[[-66 -37 -31 -59  59  55   0 -23 -27 -44  -3  56]
 [ 22 -55 -29 -42  23 -44  67 -37 -60  46 -73 -46]
 [ -4   1   4  -9   5  -4  -1  -4  10   3   5  -7]
 [  8   2   2   2   4   6  -2  -6  -4   1   1  -1]
 [ 56  38 -63 -28  51 -11  18  72  38  56   8  55]
 [  8   2   4  -2  -1   1   0  -6  -1  -3  -3   7]
 [  2   3   0  -1   0   4   5  -6   2   1   5   1]
 [  1   1   3  -7  -1  -2  -9   2  -4   3   1  -3]] -> -44

[[ 41   4 -43 -51 -44 -61]
 [ 21 -42  43 -42 -12 -61]
 [-43  27 -32  49   8  57]
 [-52  31 -59  55 -63  33]
 [ 38  51 -41 -42  63  49]
 [-55 -50  49  47  40   7]
 [-50 -60  56  39  24 -21]
 [ 30 -62  26 -14  66  32]
 [-33 -54  26  26 -31 -45]
 [-65 -39  61  62 -31  48]] -> -51

[[  8 -12  33  26  44  11   3  -6  -5  18 -12]
 [-21  14   4  16   8 -15 -21 -12 -16   2  -8]
 [-11  14  21  47 -23 -21  29   5  -1   4  13]
 [  3  22  21 -20  16  -4  29   7 -20  -6  10]
 [ -6 -14  -4 -50  42   6   4 -19  -4   3  -9]
 [  9  23  -4 -14   9 -13  -9   6 -22   9  -2]
 [ 73 -30  -4 -49   9  13  -5  -9 -11 -13  -2]
 [-38  23   5  -2  11 -24 -19 -17  10   8 -17]
 [-35  29   4  -5  22 -18  -7 -19   0 -14  -5]
 [ 22 -22  17 -29  29  18  -7  -4   8  14 -15]] -> -5

[[ 12 -24  23  -9 -40 -10  29  12 -47 -24   5]
 [ -5   5  16 -10 -12 -24   9  10  -5   7   5]
 [  0   9 -16  12  10   0   9 -19  49   3 -78]
 [  2  15   7  -7   8 -18 -10  14   4   9  -3]
 [-13  -5   4   4  11  24   3  12 -12 -11  15]
 [-14  16  14   1  -8 -15  -2   4  17  -3 -31]
 [-25  -6 -13  10 -12  45   0 -13  21 -17 -11]
 [ 18   2  12  -6  -1 -36  18  15 -13  28  13]
 [-14  -2 -14  19  46   3  14  12   2   3  12]
 [ -1   4  -2  -2   2  -1  -3  -1   2  -3   1]
 [ -4  -6 -15  13  27   3 -18 -14 -11  -7   6]] -> -47

[[ -6  -6   0  -7  20  -3 -15  22 -16 -31 -22 -27 -12  16  -8]
 [ -1   1  10  -3  -7  -1   9 -10   2   0  -1   1   8   0  10]
 [ -1   0   8  -2  -5  -1   5  -5  -2  -7  -5  -5   4   2   6]
 [  7  12  42   3 -65   3  54 -71  19  24  18  26  47 -20  44]
 [ -2  -2   0  -3   8  -1  -6   9  -6 -12  -8 -10  -5   6  -3]] -> -12

[[ -9 -14  13  -5  -1  -2  11  -9  -9  -5  -5 -10]
 [  8 -51 -20 -51   0   0  40  -7 -23  13   4 -13]
 [-24  52  31  77  -2   3 -26   8  32 -35 -10  20]
 [-11  -4  19   9  -1  -1   4  -7  -5 -11  -7 -11]
 [ 15 -57 -34 -68   3  -1  44  -6 -30  22   5 -17]
 [  0 -41  -7 -37  -1  -2  32  -8 -18   8   1 -10]
 [  3 -45 -12 -42  -1  -1  35  -8 -20  10   2 -11]
 [ 16 -58 -36 -70   4  -2  44  -6 -31  23   5 -17]
 [ -7 -23   7 -17  -1  -2  18  -9 -13   0  -3  -9]
 [-10  -7  17   4  -2  -2   6  -8  -7  -9  -7 -10]] -> -5
---
[[31, 52, 4, 87], [87, 50, 27, 30], [43, 88, 21, 46]] -> 88
[[1, 6, 2, 8, 3], [8, 8, 3, 4, 1], [0, 3, 4, 7, 2]] -> 3
[[-901, -740, -135, -382, -512, -296], [74, -705, -180, -318, -102, -373], [-895, 541, 311, -589, -629, -551]] -> 541
[[3, 39, -37, -13, 8, 6], [-18, -37, 10, 3, 0, -12], [-7, -16, 32, 15, -3, -16]] -> -16
[[4640, 8522, 6256, 4937, 6837, 8526], [4919, 4849, 4894, 4818, 4772, 4894], [4595, 3271, 1986, 7074, 7160, 4753]] -> 3271
[[74, 104, 139, 119, 117], [119, 122, 211, 192, 57], [112, 168, 142, 133, 109]] -> 168
---
[[ -3 -41 -39  57]
 [-12  61 -69  71]] ⇒ 57, -12

[-16  -5  61 -20 -59] ⇒ -59, -16

[ -3 -40 -61  -1  47] ⇒ 47, -3

[[-52 -39 -10  56  62  34]
 [-28 -11  17 -31  35 -73]
 [-11 -13   7 -16 -12 -21]] ⇒ 34, -11

[-71  40  -8  49   6 -68] ⇒ -68, -71

[ 59 -33   2  36] ⇒ 36, 59

[-13 -11  55  -4  12  71   1] ⇒ 1, -13

[-59  25  46  29 -16  13 -26] ⇒ -26, -59

[[-23  11 -29 -35 -31 -19  40]
 [-40 -22  -7 -28 -11  12  36]
 [-36 -58  43  20  51  63  -5]] ⇒ 40, -36
